These are the activations of a small neural network, seen along a few directions. Each row is one input.
Each table varies a few parts of the input and shows all the possible inputs, shuffled.
Descriptions start from the smaller parts, as in this example, which fits no table here: line(6) and (point or line(9) or (values(2) and ring(8))).
Shared parts are said once, and a part with two or three values counts as separate values.
In the rows, 128 means zero.

Other details of the inputs vary at random and push rows far along two fixed directions, the same in every table; ignore that.
These rows show it; all are for the same input, with only those details redrawn:
[154  76  56 121 153 142 142 101 130 116  78 110 172]
[202 145 190 147 175 170  56 199  79 157 109 108 174]
[102 200 151 153 111 126 138  90 146 121 114 164  91]
[200 148 190 147 173 169  58 197  80 157 109 110 171]
[110 210 171 157 115 130 125 106 138 128 119 163  92]
[123 143 104 138 128 132 143  91 141 117  97 140 127]

Rows:
row 1: [123 203 181 130 115 129 138 134 180 119 135 186  92]
row 2: [ 99  23  50 107 113 125 155 140 100 119 150  94 153]
row 3: [136 145 112 131 134 134 150  98 170 119 100 159 132]
row 4: [218 142 199 133 168 171  75 211 107 159 113 127 173]
row 5: [102 183 183 143  94 137 154 143 155 122 141 169  76]
row 6: [116 119 115 117 119 106 149  92 151 118 132 120 115]
row 7: [129  50  48  96 137 109 145 109 113 127 130  82 156]
row 8: [165 102 199 128 152 156  71 231  65 159 169  89 145]
row 9: [135  32  78 104 136 135 164 122 145 106 120  98 148]
row 10: [100 192 152 122 104 110 149 122 173 114 143 169  86]
row 11: [139 144 115 143 137 146 145  90 155 115  86 158 132]
row 12: [126  57  49 115 150 122 129  92 101 122 114  83 160]
row 13: [108 210 169 145 113 119 128 116 151 132 133 163  93]
row 14: [ 72 174 146 116 101  89 136 115 142 121 180 143  74]
row 15: [121 118 113 121 105 123 166 118 158 120 114 144 113]
row 16: [ 81 112  86 120  95  96 141 110 106 131 161 117 119]
row 17: [111 101 124 119 109 110 157 103 154 116 133 125 106]
row 18: [160  53  79 112 139 163 174 134 164 107  89 135 159]
row 19: [ 71 182 143 136 106  93 129  93 129 132 165 137  80]
row 20: [107  26  48 105 110 109 148 130  99 128 143  91 156]
row 21: [ 78 119  87 138 109 109 125  92  94 127 145 118 123]
row 22: [157  69  56 102 140 130 157 117 142 120  94 108 168]
row 23: [193 135 209 146 179 158  43 187  74 156 129  92 164]
row 24: [ 93  99 106 116 102 102 154 110 127 127 151 117 101]
row 25: [ 55 168 136 123  84  87 131 125 125 124 192 147  82]
row 26: [191 134 207 134 177 146  47 198  87 160 144  91 166]
row 27: [ 55 176 133 142  89  91 123 103 111 135 177 142  88]
row 28: [123 188 191 145  99 136 150 129 170 129 123 185  84]
row 29: [142  51  69  87 150 112 144 116 155 105 126  97 157]
row 30: [200 148 190 147 173 169  58 197  80 157 109 110 171]
- Changing only one part turns row 23 into row 30. The same change can be made to row 17. Which row results? => row 15
- Describe the family of inputs behind these rows. => line(5) and line(6)
- A walk changes only the line(6) part. It starts at row 2 and steps to row 20. List the rest of the walk in order. => row 25, row 16, row 27, row 21

Rows:
row 31: [130 123 134 127 116 139 146 142 134 123 125 136 118]
row 32: [118 117 102 129 122 137 149 122 131 117 112 132 127]
row 33: [101 131 100 118 102 114 170  96 169 109 126 158 107]
row 34: [123 182 169 128 114 121 129 137 148 130 141 153 101]
row 35: [ 93 154 113 127 104 113 163  92 162 115 130 163  98]
row 36: [124 138 125 146 123 136 127 112 109 131 108 128 128]
row 37: [111 141 159 129 116 112  94 161  90 148 174 118 120]
row 38: [131 120 118 115 117 116 154 116 158 124 121 134 122]
row 39: [144  63 123 119 144 136  90 185  71 146 158  82 168]
row 40: [ 95 165 100 126 112 109 157  85 161 111 121 151 105]
row 41: [126 131 136 133 122 140 141 138 128 127 125 136 117]
row 42: [124 141  98 135 130 118 131  88 127 126 107 126 135]
row 43: [154  70 103 115 139 149 137 153 130 122 118 118 160]
row 44: [120 136 102 140 125 123 129  92 125 126 109 136 135]
row 45: [121 130 100 133 126 126 135  98 131 127 112 136 132]
row 46: [ 97 154 109 131 123 108 149  63 157 111 120 137  99]
row 47: [113 195 177 138 129 120 113 123 145 122 142 147  95]
row 48: [ 71 130  90 114  97  84 151  89 131 122 161 121 100]
row 49: [111 104  76 107 132 109 167  75 172 101 118 129 120]
row 50: [135 226 229 146 126 130  90 169 122 151 156 155  96]
row 51: [116 130 159 119 133 105  91 149  99 139 175  99 119]
row 52: [163  72  99  98 157 132 131 134 146 116 117 104 160]
row 53: [129 129 150 134 110 135 147 142 136 130 126 137 109]
row 54: [156 154 200 136 126 139 102 180 125 148 141 142 123]
row 55: [156 100 102 126 161 130 108 109 115 125 104  98 162]
row 56: [125  53  83 113 130 124 125 151  84 135 143  82 154]
row 57: [139 162 182 147 135 151  96 173 109 138 138 140 128]
row 58: [122 132 139 134 124 139 137 136 134 125 133 143 120]
row 59: [141 154 153 135 137 139 103 157 120 135 129 140 137]
row 60: [146  96 104 138 145 146 115 123 105 130 104 113 164]
row 61: [180  67 108 129 167 163  97 162  89 142 104  93 188]
row 62: [148 145 201 142 125 148 108 181 121 144 144 139 121]
row 63: [122 147 107 131 129 119 134  94 135 128 114 130 126]
row 64: [174  81 138 107 157 134 117 154 138 130 121 101 156]
row 65: [122 109  92 134 125 137 148 103 122 124 102 123 132]
- Describe the family of inputs behind these rows. => line(5) and (point or line(6))
- Changing only the line(5) part turns row 32 into row 47. The same change can be made to row 41. Which row results? => row 49
- Change only the line(5) part in row 45. List by row number the other rows that result. => row 46, row 61, row 63, row 65
- Change only the line(5) part in row 31. List by row number the other rows that result. => row 33, row 34, row 43, row 52

Rows:
row 66: [167  96 131 136 136 162 144 133 129 142  90 127 144]
row 67: [169 132 175 146 129 179 118 189 111 133 104 142 139]
row 68: [ 89 106  58 127 117 109 152  52 140 100 117 119 114]
row 69: [217  53 143 137 169 184  89 205  99 148  88 102 206]
row 70: [140  28  26  95 143 110 154  86 126 112  99  96 171]
row 71: [118 196 226 141 134 122 107 152 135 134 168 150  76]
row 72: [246 159 123 115 217 165  70 165 139 139  60 126 216]
row 73: [113 197 211 132 117 143 115 184 136 127 170 162  77]
row 74: [116 205 210 138 100 134 112 173 128 133 173 161  95]
row 75: [121  62  46  99 129 102 160  84 147 102 100  83 144]
row 76: [114 202 217 148 104 120 100 158 139 141 175 162 103]
row 77: [ 95  98  76 109 116 102 168  57 168  95 125 116 121]
row 78: [179  72 119 133 177 162  68 199  66 156 120  84 210]
row 79: [203  64 133 105 170 151  92 187  98 160 135  82 195]
row 80: [108  96  83 136 115 133 180  53 168  93  80 133 114]
row 81: [ 77 141  86 119  88  79 189  60 167 106 126 134  80]
row 82: [ 42 179 100 150  95 103 161  39 146 101 131 144  75]
row 83: [128 179 190 139 110 114 101 175 125 147 151 137 113]
row 84: [144  41  26 106 145 131 148  99 115 133 107  97 168]
row 85: [108 203 188 157 123 136 101 143  95 161 151 140 102]
row 86: [111 194 218 142 122 128 103 169 147 135 172 164  86]
row 87: [ 58 150  78 144 103 102 174  46 139 107 126 141  92]
row 88: [106 208 200 162 107 124  87 151 111 149 163 164  96]
row 89: [115 210 203 137  96 121 114 183 119 138 157 151  86]
row 90: [152 121 132 131 139 150  95 181  84 141 136 123 153]
row 91: [109 174 175 136 111 107 133 111 142 126 158 144  96]
row 92: [208  59 127 105 175 151  73 196  73 169 120  82 200]
row 93: [ 93 102  52 127 114 104 166  55 137 107 120 129 114]
row 94: [139 129 132 137 144 156 100 182  76 142 130 115 159]
row 95: [197  62 122 104 166 157  76 217  71 148 120  96 204]
row 96: [ 64 169  99 120  71  82 197  60 177 121 136 152  60]
row 97: [107 204 210 149 102 113  89 155 121 147 161 169  99]
row 98: [ 90 133 103 147  94 120 202  44 175  98  92 163  84]
row 99: [136  28  48  90 165 125 154  94 155  95 108  86 156]
row 100: [109  85  69 108 125 106 141  73 138 105 110 111 136]
row 101: [120  73  72  97 140 121 173  98 165 118 127 122 124]
- Describe the family of inputs behind these rows. => point or (line(5) and (point or line(6)))
- A walk changes only the line(6) part. It starts at row 87 and steps to row 93. List the rest of the walk in order. => row 70, row 81, row 91, row 71
- A walk changes only the line(6) part. It starts at row 82 and steps to row 68. List the rest of the walk in order. => row 100, row 75, row 77, row 99
